These are the activations of a small neural network, seen along a few directions. Each row is one input.
Each table varies a few parts of the input and shows all the possible inputs, shuffled.
A made-up example of a description, with smaller parts first: one of 8 places around a ring, together with either a single point or one of 11 places along a line or (one of 2 separate values, together with one of 6 places along a line).
Shared parts are said once, and a part with two or three values counts as separate values.
(in the rows, 128 means zero)

Other details of the inputs vary at random and push rows far along two fixed directions, the same in every table; ignore that.

A family of inputs:
row 1: [112 139 167 153 141 174 176 136  82 108  99 132 193 168 132 140]
row 2: [129 119 106 122 111  79  89 115 175 156 159 125  82  94 112 134]
row 3: [131 113 115 129 128  71 104 137 172 172 154 133  87  89 115 116]
row 4: [135 110 153 141 120  88  92 152 175 126  88  91  55  89 120  85]
row 5: [134 141  89 108 126 121 131 147 102 179 172 147 162 136 150 125]
row 6: [122 136 163 144 138 183 178 145  79 101  95 140 188 164 133 140]
row 7: [130 111 114 102 140  80 113 135 179 160 151 139  88  94 101  98]
row 8: [134 144  81  96 121 127 118 160  98 180 146  97 158 137 165 108]
row 9: [143 147  85 106 126 125 138 152 109 179 163 145 162 130 142 135]
row 10: [139 146  67  87 128 137 127 113 115 140 175 129 158 140 131 156]
row 11: [129 111 106 115 108  83  84 119 166 150 163 136  76  96 119 123]
row 12: [123 139  74  93 143 124 144 105 117 161 168 132 167 145 126 138]
row 13: [127 142  75  87 146 136 143 108 118 159 167 140 160 140 136 133]
row 14: [132 102 150 145 107  94  92 122 180 108 115 132  54  86 104 132]
row 15: [125 149 150 146 132 193 154 105  82  73 111 127 177 171 144 163]
row 16: [123  87 145 134 126  96  90  98 176  87 132 126  55  96 102 124]
row 17: [123 131  90  90 141 127 140 140 108 173 170 144 168 139 136 118]
row 18: [112  94 221 198 127 142 124  94 150  21  60 114  80 126  98 146]
row 19: [106  78 224 187 136 142 139 100 141  28  52 138  79 128 102 118]
row 20: [137 119  96 101 128  86  93 101 179 127 164 126  78 101 103 125]
row 21: [132 151 152 150 119 184 154 165  68 108  71  94 177 162 160 129]
row 22: [109  89 241 192 142 149 144 130 151  52  46 136  83 114 107 115]
row 23: [132 113 153 147 107  89  92 116 182 108 118 132  54  93 103 120]
row 24: [122 136 147 140 138 184 177 114  79  81  97 140 182 172 131 150]
row 25: [133 154  81 104 125 123 122 156 106 188 142  86 162 137 155 118]
row 26: [138 153  91 108 132 128 134 146 112 184 166 145 160 130 152 132]
row 27: [127 156 158 152 125 187 151 158  71 114  74  94 175 161 169 126]
row 28: [133 122 107 115 114  91  87 117 176 155 157 133  75  89 122 130]
row 29: [132 148  73  85 140 127 145 109 118 153 167 141 162 148 126 126]
row 30: [133 158 165 163 123 171 167 145  76 106  98 144 182 167 145 136]
Description of these inputs: one of 5 separate values, together with either a single point or one of 5 places around a ring.
Q: The inputs of row 18 and row 15 match in every part but the choice among 5 separate values. If row 25 is changed in the same way as row 18 into row 15, which row does it become?
A: row 27

A family of inputs:
row 31: [131 148 140 148 114 147 133 129 109 118 118 125 148 144 137 147]
row 32: [125  78 181 164 122  63  86 133 211 115 101 132  17  62  93 100]
row 33: [122 134 133 129 140 150 153 111 112 107 122 131 157 151 121 139]
row 34: [121 125 138 128 138 155 148 112 108  97 121 138 149 150 127 134]
row 35: [133 135  83  94 130 106 112 145 135 176 146  99 127 116 139 108]
row 36: [134 138  83  96 131 106 113 145 138 177 145  96 128 116 136 110]
row 37: [130 127  76  84 140 110 124 113 140 157 173 137 131 123 121 125]
row 38: [136 134  79  90 131 108 110 147 134 176 148 102 125 115 142 106]
row 39: [119 120 164 150 139 144 153 131 118 108 103 141 141 138 122 127]
row 40: [129 134 152 149 122 142 141 144 109 124 113 140 142 137 137 130]
row 41: [120 116 164 146 138 147 151 133 115 105 105 146 138 137 126 123]
row 42: [119 125 146 137 139 150 149 109 115  94 113 133 145 148 120 136]
row 43: [127 143 129 135 124 152 138 109 110 103 124 123 152 150 128 152]
row 44: [119  62 184 153 139  65  95 124 219 103  98 140  10  59  83  92]
row 45: [138 140  81  96 123 107 119 146 126 188 176 143 141 119 140 122]
row 46: [130 137 152 151 112 151 128 130 106 104 112 131 136 141 141 142]
row 47: [139 147  76 101 115 107 107 130 132 177 176 128 134 120 138 137]
row 48: [135 131  83  91 130 110 109 148 132 172 148 103 124 116 143 105]
row 49: [126 128 146 143 122 150 131 109 117  86 112 127 129 141 126 145]
row 50: [131 139 151 153 112 150 130 130 108 105 110 129 137 141 140 143]
row 51: [135 136  69  87 124 115 109 112 132 154 180 130 132 125 132 138]
row 52: [121 127 158 146 141 145 157 131 116 115 107 139 149 141 122 129]
row 53: [124 130 146 145 122 148 132 108 117  89 113 124 134 143 125 148]
row 54: [128 138 157 155 123 141 144 142 112 123 108 134 146 138 132 134]
Q: Describe the family of inputs behind these rows.
A: one of 4 places along a line, together with either a single point or one of 5 places around a ring
Q: The inputs of row 51 and row 53 match in every part but the place on the line of 4. If row 41 is changed in the same way as row 51 into row 53, which row does it become?
A: row 39
Q: Start at row 37 and move only the place on the ring of 5, one step at a time. The first step leads to row 49. Which rows follow, in order?
A: row 50, row 40, row 44

A family of inputs:
row 55: [119  74 141 145 134  67 102 124 195 143 135 144  52  67  96 128]
row 56: [122 150 108 123 119 147 132 135  99 172 161 131 176 140 153 157]
row 57: [121  92 143 118 152  69 110 111 213 121 136 130  58  84  70 105]
row 58: [144 115 133 130 122  85  80 124 200 126 130 123  34  70 116 114]
row 59: [138 111 145 133 117  81  87 133 201 144 128 146  38  68 111 112]
row 60: [132 161 138 143 115 182 158 115  82  74  93 102 185 179 128 164]
row 61: [144 175  95 116 119 139 129 134 106 149 156 108 177 152 138 148]
row 62: [113 101 232 212 122 158 119 118 134  41  53 105  90 121 127 149]
row 63: [112  95 230 215 122 132 152 112 129  47  46 147  95 135 106 121]
row 64: [121 131  62  73 153  97 131  99 138 182 193 141 147 133 121 108]
row 65: [134 145  40  75 118  99 103  97 129 167 178 110 133 134 135 130]
row 66: [127 141  78 103 124 155 127 109  98 138 152 106 169 146 145 167]
row 67: [128 170 168 165 111 174 160 142  82 107 101 128 193 172 135 154]
row 68: [123 164 153 164 117 173 146 116  68  92 102 113 181 182 158 142]
row 69: [123 100 231 198 111 157 113 130 122  24  58 123  82 130 129 125]
row 70: [135 139  63  63 158 118 137 117 149 180 188 156 141 116 122 119]
row 71: [115 125 161 130 146 189 172 122  69  78 118 155 188 176 135 130]
row 72: [140 148  65  81 138  97 123 163 136 206 159  97 147 118 125 103]
row 73: [136  96 136 120 139  81  99 154 198 148  98 116  41  63 115  80]
row 74: [130 137  62  82 136  92 120 145 127 208 160 104 140 127 147  89]
row 75: [121 137  99 108 144 148 144 158  90 179 134 100 178 138 157 128]
row 76: [137 155  98 118 128 126 161 140 107 159 153 146 184 150 119 147]
row 77: [119  81 234 200 119 145 144 135 121  36  56 162  90 127 109 123]
row 78: [137 140  76  89 113 154 123 121  86 121 158 124 161 155 148 143]
row 79: [106  70 142 122 160  81 103 104 206 128 142 133  54  75  90 117]
row 80: [132 133  99  93 130 145 140 169  84 160 137 119 173 145 162 103]
row 81: [141 103 114 113 120  91  86 107 200 109 121 119  30  74 103 121]
row 82: [117 161 163 169 110 172 154 124  70 109 102 134 185 179 154 139]
row 83: [137 138  73  85 110 106 100 147 123 189 197 150 135 120 145 121]
row 84: [136 151 157 155 131 181 183 137  78 105  95 167 183 163 140 152]
Q: Describe the family of inputs behind these rows.
A: one of 5 separate values, together with either a single point or one of 5 places along a line
Q: The inputs of row 56 and row 83 match in every part but the choice among 5 separate values. If row 62 is changed in the same way as row 56 into row 83, which row does it become?
A: row 69
Q: Which other rows agree with row 70 in the choice among 5 separate values? List them by row number.
A: row 58, row 59, row 73, row 81, row 84
Q: Which other rows does row 76 become when the place on the line of 5 takes its other values? List them by row number.
A: row 57, row 60, row 61, row 67
